A small network was shown many inputs. Here are its activations along a few directions, one row for each input.
Each table varies a few parts of the input and shows all the possible inputs, shuffled.
A made-up example of a description, with smaller parts first: one of 5 places around a ring, together with either a single point or one of 9 places along a line or (one of 3 separate values, together with one of 4 places along a line).
Shared parts are said once, and a part with two or three values counts as separate values.

Other details of the inputs vary at random and push rows far along two fixed directions, the same in every table; ignore that.

A family of inputs:
x1: [-1.08  5.81 -3.36 -5.80 -2.15  0.49  0.93 -4.14  4.24  3.24 -0.52 -4.81
 -1.95 -0.93 -2.26]
x2: [-1.49 -0.27 -0.11  4.35 -0.21  0.46  1.07  3.34 -2.62 -1.02  0.76  2.00
  2.01 -0.35  2.21]
x3: [-3.15  3.58 -3.11 -6.98 -1.05  1.16  0.45 -2.18  3.96  1.13  0.44 -2.07
  0.82 -1.06 -4.74]
x4: [-1.28 -1.02  0.45  3.74  0.04 -0.10  1.32  2.29 -1.44 -1.15  0.60  1.49
  0.83 -0.38  1.31]
x5: [-1.94 -0.20  0.25  2.86 -0.19  0.67  1.46  1.64 -0.67 -0.79  0.81  1.20
  0.25 -0.66  1.06]
x6: [ 7.41 -7.68  3.79 -3.70  3.31 -2.47 -5.98 -3.16 -0.71 -1.16 -0.62  1.79
  0.09  2.56 -2.09]
x7: [-3.08  3.69 -3.40 -6.44 -1.10  1.80 -0.01 -1.15  2.51  1.12  0.56 -1.51
  1.77 -0.77 -3.73]
x8: [-1.48 -0.89  0.35  3.70 -0.08  0.10  1.35  2.22 -1.20 -1.07  0.64  1.55
  0.88 -0.54  1.24]
x9: [ 7.68 -8.72  4.09 -3.50  3.70 -2.11 -6.22 -3.02 -1.22 -1.49 -0.49  1.97
 -0.23  2.97 -1.74]
x10: [ 0.48  1.33 -0.14  4.90 -1.02 -0.30  2.10  0.55 -1.28  0.71 -0.37 -1.16
 -2.30 -0.17  4.06]
x11: [-1.29 -0.39 -0.16  3.12 -0.14  0.34  0.86  2.73 -2.28 -0.89  0.56  1.73
  1.68 -0.08  1.74]
x12: [-3.33  4.66 -3.99 -7.83 -1.36  1.71 -0.06 -1.80  3.43  1.54  0.55 -2.01
  2.00 -1.03 -4.61]
x13: [-3.09  4.11 -2.83 -7.04 -1.17  0.99  0.61 -2.44  4.12  1.19  0.34 -2.08
  0.10 -0.89 -4.41]
x14: [ 7.62 -7.02  4.39 -2.98  3.32 -2.41 -6.19 -3.34 -0.75 -1.16 -0.75  1.19
 -1.56  2.86 -1.27]
x15: [-1.56 -1.21  0.02  3.29  0.07  0.42  1.21  2.45 -1.56 -1.15  0.74  1.87
  1.57 -0.33  1.36]
x16: [-0.67 -0.36 -0.61 -2.97  0.23  0.52 -0.50 -0.95  1.22 -0.13  0.36 -0.27
  0.33 -0.04 -2.25]
x17: [-1.90 -0.22  0.57  4.32 -0.28 -0.08  1.99  2.34 -1.29 -1.04  0.64  1.55
  0.26 -0.63  1.91]
x18: [ 1.24  1.23 -0.71 -2.59 -0.11 -0.23  0.35 -1.55  1.32  1.75 -1.48 -2.24
 -1.18  0.18 -1.03]
x19: [ 8.13 -8.01  4.93 -2.73  3.48 -2.88 -6.24 -3.66 -0.51 -1.18 -0.54  1.83
 -1.14  2.49 -1.58]
x20: [-0.44  0.89 -0.31 -2.62 -0.01  0.20 -0.97 -1.24  1.53  0.26  0.22 -0.59
 -0.01 -0.24 -1.78]
x21: [ 0.15  0.48 -0.03  3.30 -0.28 -0.08  2.36  1.40 -1.20  0.74 -1.20 -0.66
 -1.15 -0.05  2.33]
x22: [-0.01  0.49 -1.00 -3.40  0.04  0.27 -1.39 -0.67  0.69  0.24  0.30  0.10
  1.65  0.01 -2.04]
x23: [-1.82 -0.36 -0.33  4.20 -0.25  0.89  1.30  3.48 -2.67 -1.12  0.74  1.98
  1.68 -0.07  2.36]
x24: [-0.28  2.14 -0.79  3.09 -1.29  0.19  1.99 -0.31 -0.23  1.21 -0.22 -1.82
 -2.14 -0.49  2.85]
x25: [-1.88  0.41  0.15  2.94 -0.30  0.80  0.96  1.73 -0.83 -0.66  0.60  0.78
  0.13 -0.56  1.30]
x26: [ 1.60  0.64 -0.38 -2.13 -0.01 -0.30  0.19 -1.58  1.20  1.71 -1.46 -1.90
 -1.19  0.28 -0.78]
x27: [-1.91  1.33 -0.09  2.47 -0.57  0.27  1.05  1.59 -0.42 -0.42  0.44  0.47
  0.36 -0.75  0.91]
x28: [-2.03  1.57 -1.78 -3.91 -0.48  0.68  0.47 -0.88  2.01  0.22  0.29 -0.91
  0.40 -0.28 -2.79]
x29: [ 6.97 -7.16  4.21 -3.00  3.19 -2.28 -5.59 -3.47 -0.20 -1.04 -0.32  1.50
 -1.04  2.25 -1.71]
x30: [-1.52  0.33  0.85  4.80 -0.29  0.65  0.93  2.74 -1.83 -1.05  0.53  1.57
  0.74 -0.52  2.62]
x31: [-1.21  6.38 -3.68 -6.18 -2.33  0.17  1.32 -4.07  4.27  3.24 -0.73 -5.04
 -2.21 -1.07 -2.18]
x32: [-0.12  1.53 -0.11 -3.07 -0.14  0.03 -1.10 -1.07  1.12  0.15 -0.23 -0.59
  0.11  0.03 -1.53]
x33: [-1.55 -0.92  0.04  3.15 -0.04  0.02  1.52  2.47 -1.69 -1.12  0.49  1.75
  1.30 -0.16  1.41]
x34: [ 0.05  0.06  0.09  4.36 -0.16  0.29  2.54  1.95 -1.71  0.40 -1.11 -0.24
 -1.20  0.19  2.91]
x35: [-0.13  0.99 -0.16 -2.55 -0.11 -0.08 -1.12 -1.29  1.55  0.32  0.05 -0.56
  0.01 -0.31 -1.83]
x36: [-0.38  1.17 -0.35 -2.84 -0.13 -0.14 -0.75 -1.24  1.41  0.29 -0.07 -0.76
 -0.27 -0.12 -1.78]
x37: [-1.87  1.34 -1.93 -4.17 -0.41  0.68  0.28 -0.67  1.67  0.18  0.27 -0.50
  1.12 -0.10 -2.65]
x38: [-1.67 -0.83  0.11  4.21 -0.08  0.11  1.65  2.98 -1.97 -1.26  0.65  1.97
  1.64 -0.40  1.78]
x39: [-3.31  5.45 -2.99 -7.41 -1.47  1.79 -0.09 -2.29  3.94  1.42  0.14 -2.56
  0.55 -1.07 -4.21]
x40: [ 9.70 -7.83  4.54 -2.18  3.55 -2.59 -5.40 -3.81 -1.17  0.28 -2.15  0.01
 -2.51  3.24 -0.33]
x41: [-1.67 -0.72  0.20  3.34 -0.10 -0.01  1.65  2.22 -1.31 -1.09  0.51  1.34
  0.58 -0.33  1.24]
x42: [ 0.86  1.21  0.19  4.98 -1.05 -0.74  1.74  0.50 -1.18  0.90 -0.35 -1.22
 -2.02 -0.38  4.02]
x43: [-1.50  0.10  0.40  2.91 -0.23 -0.04  1.35  1.58 -0.60 -0.72  0.64  1.15
  0.43 -0.68  1.00]
x44: [-1.36  0.62  0.92  4.77 -0.43  0.38  0.92  2.69 -1.72 -0.97  0.39  1.56
  0.78 -0.60  2.55]
x45: [-0.10 -0.02  0.10  3.99 -0.13  0.58  2.28  1.64 -1.48  0.54 -0.95 -0.37
 -1.10  0.03  2.52]
x46: [-0.96  0.56  0.86  3.58 -0.24  0.16  0.49  2.15 -1.49 -0.90  0.27  1.23
  0.67 -0.37  1.97]
x47: [ 0.83  1.08  0.24  5.11 -1.13 -0.66  1.74  0.42 -1.04  0.98 -0.31 -1.12
 -1.98 -0.41  4.02]
x48: [-1.67  0.66  0.63  4.51 -0.39  0.69  1.18  2.87 -1.91 -1.15  0.34  1.42
  0.42 -0.25  2.64]
Each input here is: one of 6 places around a ring, together with either one of 2 separate values or one of 6 places along a line.
The inputs of x40 and x26 match in every part but the place on the ring of 6. If x20 is changed in the same way as x40 into x26, which row does it become?
> x35
The inputs of x17 and x13 match in every part but the place on the ring of 6. If x21 is changed in the same way as x17 into x13, which row does it become?
> x34
Change only the choice among 2 separate values in x24. List by row number the other rows that result.
> x45
Change only the place on the ring of 6 in x22. List by row number the other rows that result.
> x2, x7, x11, x12, x23
Change only the choice among 2 separate values in x1. List by row number the other rows that result.
> x40

A family of inputs:
x49: [-1.22  2.14 -2.62 -5.08 -0.71  0.78 -0.27 -1.33  1.91  1.17  0.16 -1.33
  1.38 -0.33 -2.77]
x50: [ 7.62 -8.16  4.57 -1.75  3.54 -2.58 -4.92 -2.76 -1.02 -1.04 -1.20  1.27
 -1.70  2.73 -1.06]
x51: [-0.21 -1.05  0.66  3.63  0.04 -0.18 -0.20  2.08 -2.25 -1.09  0.86  1.87
  1.19  0.04  2.17]
x52: [-2.36  0.59  0.90  5.01 -0.40  0.68  1.36  3.07 -1.57 -1.42  0.66  1.82
  0.73 -0.69  2.35]
x53: [ 0.48 -2.57  1.21  3.79  0.84 -0.05  1.10  2.38 -2.42 -0.88 -0.51  1.57
  0.25  0.53  1.96]
x54: [-1.18  1.85 -2.69 -5.00 -0.67  0.50  0.63 -1.69  2.22  1.16 -0.02 -1.57
  0.66 -0.25 -2.77]
x55: [ 1.03 -0.07 -0.50 -5.16  0.73  0.44 -1.72 -1.51  1.18  0.65 -0.80 -0.78
  0.66  0.60 -2.96]
x56: [-0.69 -1.42  1.84  5.04  0.39 -0.03  0.83  2.28 -1.56 -1.33  0.45  1.95
 -0.25 -0.23  2.19]
x57: [-3.88  7.31 -4.07 -0.42 -3.15  1.35  3.94 -0.67  2.26  2.72 -0.20 -3.98
 -1.54 -1.78  0.89]
x58: [-3.98  2.44 -0.83  4.03 -1.45  0.83  2.21  2.60 -0.76 -0.84  1.41  1.04
  1.24 -1.52  1.95]
x59: [-1.21  1.85 -1.21 -4.28 -0.65  0.10 -0.61 -2.30  2.65  0.50  0.82 -1.12
 -0.02 -0.74 -2.87]
x60: [-1.23 -0.92 -0.05  4.42 -0.28 -0.09  2.12  1.92 -1.32 -0.78  0.62  1.00
  0.10 -0.44  2.06]
x61: [ 5.51 -1.96  2.42  0.54  1.03 -1.73 -1.85 -2.36 -0.43  1.15 -1.85 -1.47
 -3.06  1.34  1.58]
x62: [ 1.33 -0.02  0.37 -4.77  0.75 -0.01 -2.62 -1.69  1.12  0.04 -0.40 -0.26
  0.36  0.73 -2.72]
The inputs of x55 and x49 match in every part but one. If x61 is changed in the same way as x55 into x49, which row does it become?
> x57
What is each input in this table made of?
> one of 2 separate values, together with either a single point or one of 6 places around a ring
Change only the choice among 2 separate values in x50. List by row number the other rows that result.
> x60

A family of inputs:
x63: [ 0.08 -0.68  2.02  2.82  0.41 -0.05 -1.16  1.60 -1.61 -1.33  0.51  1.95
  0.65 -0.06  1.45]
x64: [ 3.95 -4.12  0.33 -2.06  1.49 -0.91 -1.89 -1.33 -1.05  0.48 -0.72  0.01
  0.17  1.57 -0.57]
x65: [-4.63  0.96  0.22  7.05 -0.93  0.89  3.21  4.34 -1.58 -1.84  1.48  2.27
  0.92 -1.61  2.63]
x66: [-2.75  4.03 -2.83 -4.94 -1.02  1.41  2.21 -0.85  2.87  1.79 -1.35 -2.56
 -0.02 -0.53 -3.09]
x67: [ 0.00  1.56 -1.68 -8.45 -0.33 -0.05 -2.77 -3.84  3.43  0.59  0.77 -1.39
  1.04 -0.03 -4.64]
x68: [ 2.17 -1.69  2.53  5.80  0.29 -1.31 -0.20  0.72 -2.23 -0.77  0.00  0.71
 -2.22  0.46  4.06]
x69: [ 4.68 -2.45  2.24  0.30  0.78 -2.33 -2.30 -2.64  0.12  0.40 -0.47 -0.54
 -1.94  0.72  0.85]
x70: [-3.74  1.97 -0.24  6.78 -1.24  1.13  2.25  4.41 -2.52 -1.37  1.47  2.33
  1.86 -1.18  3.76]
x71: [-8.53  8.25 -3.89 -1.86 -2.88  2.53  3.91  1.52  3.38  0.75  1.08 -1.41
  1.35 -2.99 -2.37]
x72: [ 4.43 -3.48  0.89 -1.17  1.55 -0.71 -2.32 -0.67 -1.66  0.36 -1.20  0.07
  0.08  1.84  0.08]
x73: [ 0.99  3.75 -1.39 -8.04 -0.88  0.14 -2.36 -5.68  4.67  2.26 -0.23 -3.94
 -2.25 -0.26 -3.62]
x74: [-0.26 -1.00 -0.27  0.61  0.40  0.25  1.89  0.87 -0.17  0.25 -0.70  0.08
 -0.26  0.21 -0.03]
x75: [-4.17  3.89 -2.23  3.58 -1.57  1.88  4.29  3.76 -1.13  0.55 -0.66 -0.50
  0.95 -1.15  2.03]
x76: [ 5.51 -7.30  2.57  1.32  2.63 -1.71 -1.87 -0.52 -2.65 -0.72 -0.79  1.66
 -0.60  2.18  0.95]
x77: [ 2.28 -3.68  1.72 -1.74  1.31 -1.15 -2.88 -1.70  0.14 -1.40  0.82  1.25
  0.25  0.84 -1.50]
What is each input in this table made of?
> either one of 3 separate values or (one of 2 separate values, together with one of 6 places around a ring)
Change only the place on the ring of 6 in x66. List by row number the other rows that result.
> x64, x72, x74, x75, x76
Which other rows belong to the same alternative as x69? List them by row number.
> x68, x73
